A small network was shown many inputs. Here are its activations along a few directions, one row for each input.
Each table varies a few parts of the input and shows all the possible inputs, shuffled.
Descriptions start from the smaller parts, as in this example, which fits no table here: one of 5 places around a ring, together with either a single point or one of 11 places around a ring or (one of 3 separate values, together with one of 6 places along a line).
Shared parts are said once, and a part with two or three values counts as separate values.

A family of inputs:
r1: [ 63  47   9  61 -33  37 -46   1  50 -50   2 -21  56   6  49]
r2: [-51 -58 -32 -42 -23 -75  67  54 -30  34   6  -3 -36  -8 -46]
r3: [  2   0   6 -36  19  22 -28   2 -11 -53 -18  23  14  -7  14]
r4: [ 63  88  13  46 -22  32  11  16  58  12  24 -22  18  19  48]
r5: [ 34  21  -4  22   5  36 -34   3  14 -48  -6   3  37  -3  49]
r6: [-50 -88 -10 -19 -15 -52  18 -17 -58  48  -3  -9 -41 -21 -62]
r7: [ 19  41  14  50  22  51 -36 -42  12  14  -5 -12  -5   3  18]
r8: [-32 -49 -13 -29  -4 -19  -6  22 -32 -44   0  20  15  -6 -27]
r9: [-43 -49   8  -8  14 -16  -2 -32 -31  32   2   5 -20   1 -45]
r10: [ 37  58  17  82 -13  56 -38 -55  37  18  23 -39  29  12  35]
r11: [-35 -96 -28 -39 -30 -71  26  32 -57 -28 -15   0   6 -27 -44]
r12: [-37  -7 -15 -46   2 -48  44  32 -14  29   1  15 -18  11 -18]
r13: [41 57  5 17 17 16 20 20 47 10 -3  1 -3 15 36]
r14: [-14  -2  27 -14  36  31 -24 -47  -5  19  -6  14 -29  -2 -12]
r15: [  3  35   2 -46  25   1  29  11  21   9   0  26 -23   7   4]
The inputs of r7 and r9 match in every part but one. If r13 is changed in the same way as r7 into r9, which row does it become?
> r12
What do these inputs look like to the network?
> one of 3 separate values, together with one of 5 places along a line
Change only the place on the line of 5 in r1. List by row number the other rows that result.
> r3, r5, r8, r11
Change only the choice among 3 separate values in r3. List by row number the other rows that result.
> r14, r15

A family of inputs:
r16: [ 45  42  27  67   1  59 -47 -67  13  -1 -13  -9  -5 -15  29]
r17: [-54 -77  -9  -9  -1 -29  -5 -35 -64  20 -14   0 -26 -17 -45]
r18: [ 51  33  10  34   6  60 -44 -11  22 -72 -11   5  40 -12  48]
r19: [-31 -57 -37 -57 -17 -63  27  67 -33 -37   5   5  27  -5 -31]
r20: [ 42  81  19  28   3  40  -3 -25  62  32   3  -1 -26   5  41]
r21: [-37 -46 -18 -46  -8 -76  58  80 -12   8   2   6  -5  12 -41]
r22: [-64 -41 -14 -34  10 -44  50  20 -25  55   3   7 -39  24 -27]
r23: [-47 -91  -8 -38  -1 -28 -13  25 -48 -45  -6   1  18 -25 -40]
r24: [ 72  66  -3   7 -31  22 -22  31  42 -62   4   2  37 -17  49]
r25: [-69 -63   3 -14  15 -26  17 -41 -43  68   4  -6 -36  20 -52]
r26: [ 43  71  35  43  26  63 -30 -86  24  44  10  -5 -10  14  14]
r27: [50 82 -5 19 -3 20 11 42 63 -9 15 -6 25 14 56]
What do these inputs look like to the network?
> one of 2 separate values, together with one of 6 places around a ring
The inputs of r22 and r20 match in every part but the choice among 2 separate values. If r21 is changed in the same way as r22 into r20, which row does it become?
> r27
Change only the choice among 2 separate values in r26. List by row number the other rows that result.
> r25
